A small network was shown many inputs. Here are its activations along a few directions, one row for each input.
Each table varies a few parts of the input and shows all the possible inputs, shuffled.
Descriptions start from the smaller parts, as in this example, which fits no table here: one of 6 places along a line, together with either a single point or one of 11 places along a line or (one of 2 separate values, together with one of 8 places around a ring).
Shared parts are said once, and a part with two or three values counts as separate values.

Other details of the inputs vary at random and push rows far along two fixed directions, the same in every table; ignore that.

Table:
row 1: 38  -7  14  -6  -6  46  -25  8  7  -3  18  25  15
row 2: -29  5  22  -24  7  24  42  -30  64  26  -8  -50  2
row 3: -24  -14  15  -16  7  9  42  -14  43  0  -12  -28  6
row 4: -27  18  -30  12  -45  -72  4  11  -38  -35  -20  18  -13
row 5: 1  -9  1  -8  30  16  9  -4  9  18  5  1  -7
row 6: 37  0  19  -4  12  51  -31  0  7  14  16  11  13
row 7: 57  -15  6  -16  36  25  -11  16  -11  6  18  29  -1
row 8: -30  32  -32  12  -28  -76  6  21  -34  -34  -14  15  -26
row 9: 49  -22  0  -11  33  33  -24  1  -20  25  16  28  1
row 10: -61  21  -21  10  -38  -55  21  -16  -3  -9  -24  -25  -19
row 11: -48  -1  20  15  -10  31  40  -25  71  24  2  -77  35
row 12: -27  -19  23  -25  3  22  36  -35  53  17  -12  -63  10
row 13: 32  0  5  -15  15  31  1  1  11  20  17  19  -9
row 14: 17  -14  9  5  23  45  -29  2  -2  13  12  9  8
row 15: 65  -1  -4  -8  14  10  -34  11  -34  13  14  43  -1
row 16: -13  -3  7  9  -2  6  -11  2  1  -16  -5  -16  7
row 17: 16  27  -38  35  -16  -37  -63  39  -80  -27  10  70  -18
row 18: 71  -14  -2  -4  43  26  -25  23  -34  11  21  56  -8
row 19: 4  -25  16  -19  5  21  21  -18  25  7  -5  -19  14
row 20: -59  16  -20  37  -22  -49  -8  6  -29  -33  -26  -10  -11
row 21: 37  -1  2  -19  23  39  -7  2  10  29  24  26  -8
row 22: -44  32  -29  37  -39  -55  -22  15  -41  -34  -15  14  -18
row 23: -63  17  -14  15  -2  -64  31  -5  -3  -19  -34  -29  -14
row 24: 49  -15  19  3  34  49  -38  6  -10  8  12  18  17
row 25: 23  -2  1  5  20  15  25  6  20  26  21  -6  17
row 26: 48  -23  21  -22  35  40  3  6  12  14  18  17  7
row 27: 58  -22  2  -7  29  28  -24  3  -26  17  15  32  0
row 28: -37  -2  32  -12  -21  40  20  -26  64  8  -1  -51  15
row 29: 42  14  -45  42  -6  -66  -27  41  -83  -13  14  56  2
row 30: -14  -8  13  9  -4  6  -8  1  4  -15  -4  -11  10
row 31: 46  -7  8  -22  9  31  2  10  11  6  18  32  3
row 32: 38  -25  15  -16  17  22  -5  -2  -3  10  8  9  9
row 33: -21  -12  15  -12  12  7  24  -29  28  17  -17  -45  8
row 34: -61  24  -13  4  -33  -61  34  1  7  -23  -20  -18  -17
row 35: -67  28  -12  18  -46  -44  4  -1  2  -32  -20  -31  -7
row 36: 6  3  -19  31  -13  -36  -35  31  -56  -45  -7  44  1
row 37: -26  24  -32  11  -39  -74  -3  11  -41  -30  -17  7  -19
row 38: -38  -1  13  -19  -27  -4  34  -28  42  8  -11  -44  2
row 39: -46  -1  11  -22  -11  22  34  -42  57  33  -6  -54  -2
Each input here is: one of 3 separate values, together with either a single point or (one of 2 separate values, together with one of 6 places along a line).
- The inputs of row 22 and row 13 match in every part but the choice among 3 separate values. If row 24 is changed in the same way as row 22 into row 13, which row does it become? => row 23
- Which other rows agree with row 9 in the choice among 3 separate values? List them by row number. => row 4, row 10, row 12, row 15, row 19, row 27, row 29, row 32, row 33, row 37, row 38, row 39
- Which other rows does row 23 become when the choice among 2 separate values takes its other values? List them by row number. => row 2

Table:
row 40: -13  9  -32  24  -8  -69  6  21  -42  -15  -10  20  -12
row 41: 61  0  -15  -3  31  5  -20  26  -36  14  28  50  0
row 42: 14  -23  17  -16  31  24  18  -15  9  14  -5  -8  4
row 43: 55  3  -3  -8  3  13  -27  24  -15  2  21  53  -3
row 44: -41  26  -20  36  -25  -43  -11  15  -22  -24  -9  0  -5
row 45: -9  -5  23  -9  7  64  -2  -26  55  35  8  -40  11
row 46: 21  -23  16  -26  9  26  -7  -3  14  -7  2  3  -3
row 47: -5  -17  31  -33  -6  56  39  -31  73  23  3  -43  18
row 48: -23  15  -13  6  -30  -50  7  7  -22  -34  -16  2  -13
row 49: -79  7  8  15  -30  -11  30  -23  43  -2  -24  -62  17
row 50: -59  19  -21  5  -10  -44  33  -19  14  8  -19  -38  -17
row 51: -26  12  -21  14  -4  -67  15  8  -38  -19  -14  1  -10
row 52: 24  -20  13  3  20  36  -31  0  -4  -8  8  6  10
row 53: 24  -11  28  4  11  46  -14  -7  8  10  10  -3  18
row 54: 56  7  -11  -10  0  12  -37  21  -37  5  18  60  -14
- What do these inputs look like to the network? => one of 3 separate values, together with one of 5 places along a line
- The inputs of row 41 and row 40 match in every part but the place on the line of 5. If row 43 is changed in the same way as row 41 into row 40, which row does it become? => row 47
- Which other rows does row 49 become when the place on the line of 5 takes its other values? List them by row number. => row 44, row 45, row 52, row 53
- Which other rows does row 53 become when the choice among 3 separate values takes its other values? List them by row number. => row 48, row 51

Table:
row 55: 25  -12  2  -16  20  39  30  -17  38  44  18  -27  19
row 56: -43  -13  -12  14  -20  -50  -1  -7  -29  -28  -29  -1  -7
row 57: -21  4  -7  18  -3  -37  -18  25  -41  -36  -14  11  -4
row 58: 48  -19  2  -7  21  29  -41  18  -29  -13  9  26  10
row 59: 8  -23  33  -17  33  57  -3  -6  41  8  9  -22  21
row 60: -50  -19  -2  1  -8  -5  22  -22  17  -15  -28  -34  0
row 61: 52  -12  4  14  0  32  -33  18  -17  -18  13  23  26
row 62: 38  -12  22  -38  11  48  39  -4  48  37  23  -4  10
row 63: -35  13  -21  16  -15  -59  -1  -7  -27  -3  -11  -19  -19
row 64: 54  5  -11  1  29  24  -33  4  -31  19  6  36  -4
row 65: 59  3  -15  13  38  2  -37  29  -42  10  30  49  -13
row 66: 57  -11  14  19  8  32  -33  30  -24  -15  19  36  23
row 67: -24  -9  -14  22  -2  -39  -5  16  -43  -32  -18  23  -12
row 68: -4  -8  -7  6  -5  -51  -8  5  -36  -25  -13  0  -10
row 69: 42  -28  2  5  34  25  -27  18  -24  -7  12  49  4
row 70: 62  3  -7  27  -7  15  -58  22  -46  6  28  47  17
row 71: 26  -13  5  -13  11  19  20  -17  20  45  18  -16  19
row 72: 34  -28  16  -21  28  36  3  -8  15  5  6  -18  5
row 73: 10  -1  25  -13  33  53  12  -23  35  42  1  -20  4
row 74: -11  18  -12  -2  -14  -41  5  17  -22  -19  -2  14  -31
row 75: 8  12  -24  -4  -32  -60  11  14  -29  -8  -1  27  -9
row 76: -43  12  -11  10  3  -25  51  -12  35  20  0  -39  9
row 77: -42  3  -24  22  -19  -42  -10  -11  -33  -2  -15  2  -14
row 78: -48  20  0  -19  -23  -12  33  -29  37  -3  -32  -36  -15
row 79: 19  6  23  -5  -17  47  -3  4  28  3  21  3  14
row 80: -42  20  11  -16  -13  -9  33  -20  32  1  -24  -23  -15
row 81: -24  10  -18  6  -21  -32  -3  13  -31  -21  -8  34  -27
row 82: 20  -12  15  -17  23  71  -17  -15  30  34  17  -23  13
row 83: -13  17  -13  -4  -33  -38  -28  9  -36  -24  -4  21  -14
row 84: -7  11  -12  -9  -26  -48  -5  3  -24  -15  -5  9  -26
row 85: -7  28  -24  21  -49  -31  -19  19  -27  -37  -1  20  -4
row 86: 56  2  8  -25  3  14  -28  -1  -21  10  4  46  -9
row 87: 25  0  29  -10  -5  66  -1  -3  54  12  28  -3  21
row 88: -39  -10  -2  -7  -9  -24  60  -19  37  -4  -21  -55  16
row 89: -42  10  5  -1  -6  -13  16  -35  20  22  -25  -41  -2
row 90: -18  10  -6  16  4  -47  2  11  -34  -29  -31  12  -10
row 91: -15  19  -33  -3  -33  -57  29  11  -11  -15  -9  6  -11
row 92: -74  17  0  13  -4  -10  15  -14  34  5  -12  -51  0
row 93: -17  27  -17  47  -24  -29  -19  23  -33  -15  3  11  3
row 94: 33  -27  23  -19  36  38  36  -4  44  21  18  -14  30
row 95: 3  -3  27  -31  10  58  1  -9  52  16  18  -13  5
row 96: -20  22  -10  0  -21  -28  -15  20  -27  -25  -2  19  -18
row 97: 20  -17  25  -20  17  63  -22  -20  26  41  18  -22  16
row 98: -57  11  -3  5  -7  -23  64  -18  40  25  -9  -57  6
row 99: 53  -3  -1  31  7  7  -44  40  -36  -27  18  51  20
row 100: -30  32  -15  5  -14  -49  7  7  -10  -21  -22  19  -23
row 101: 31  -36  28  -29  16  33  33  -21  39  29  9  -28  31
row 102: -44  10  -6  -19  -24  -20  32  -18  31  -7  -14  -43  -22
row 103: -23  23  -24  -1  -31  -34  -19  13  -28  -32  -9  12  -18
row 104: 72  -1  -7  -15  17  11  -2  30  -9  13  33  58  3
row 105: -67  4  0  -7  -19  -7  34  -21  42  -5  -15  -24  -15
row 106: -70  21  4  33  -25  -4  24  -14  49  3  -8  -58  16
row 107: -77  -1  -12  8  -15  -5  29  -35  31  10  -24  -54  -8
row 108: -6  4  -9  11  -7  -55  -14  3  -45  -26  -32  17  -6
row 109: 2  -17  13  -27  -12  28  0  -24  18  14  5  4  -6
row 110: 39  -15  1  1  7  -5  -50  21  -51  -18  4  37  7
row 111: 11  -25  40  -6  -9  53  1  -21  45  9  5  -37  39
row 112: -23  25  -27  41  -33  -28  -17  10  -23  -18  -5  -5  6
row 113: 21  -21  27  -25  28  50  11  -24  35  14  -14  -24  14
row 114: -25  9  -30  3  -29  -34  -6  4  -29  -26  -13  25  -26
row 115: 24  -7  33  -21  -24  61  -5  -20  46  17  21  -15  24
row 116: -55  13  -28  33  -5  -43  1  2  -20  -9  -13  5  -17
row 117: -63  12  6  7  -4  3  15  -14  26  11  -10  -51  -1
row 118: 45  13  -11  15  36  4  -34  18  -35  13  9  51  -6
row 119: 50  -2  -2  3  34  19  -22  17  -29  19  26  27  -11
row 120: 9  -7  25  -33  16  41  23  -12  57  21  16  -21  -8
row 121: 54  -15  2  2  31  -2  -22  29  -44  -14  13  37  -8
row 122: 66  -19  2  -4  30  6  4  27  -27  2  20  38  16
row 123: 25  -13  9  -17  28  49  3  -18  29  36  16  -29  -1
row 124: -57  -5  11  1  7  -24  41  -15  38  -14  -20  -56  -3
row 125: -25  7  -25  29  -1  -31  -12  12  -43  -5  -6  24  -19
row 126: 59  -11  11  -1  44  20  -26  17  -22  -4  3  47  6
- The inputs of row 97 and row 117 match in every part but one. If row 56 is changed in the same way as row 97 into row 117, which row does it become? => row 67
- The inputs of row 95 and row 83 match in every part but one. If row 104 is changed in the same way as row 95 into row 83, which row does it become? => row 75
- What do these inputs look like to the network? => one of 3 separate values, together with one of 4 places along a line, together with one of 6 places along a line
- A walk changes only the place on the line of 6. It starts at row 111 and steps to row 110. List the rest of the walk in order. => row 56, row 108, row 68, row 101
- Which other rows does row 93 become when the place on the line of 4 takes its other values? List them by row number. => row 70, row 106, row 112
- Which other rows does row 107 become when the choice among 3 separate values takes its other values? List them by row number. => row 60, row 114
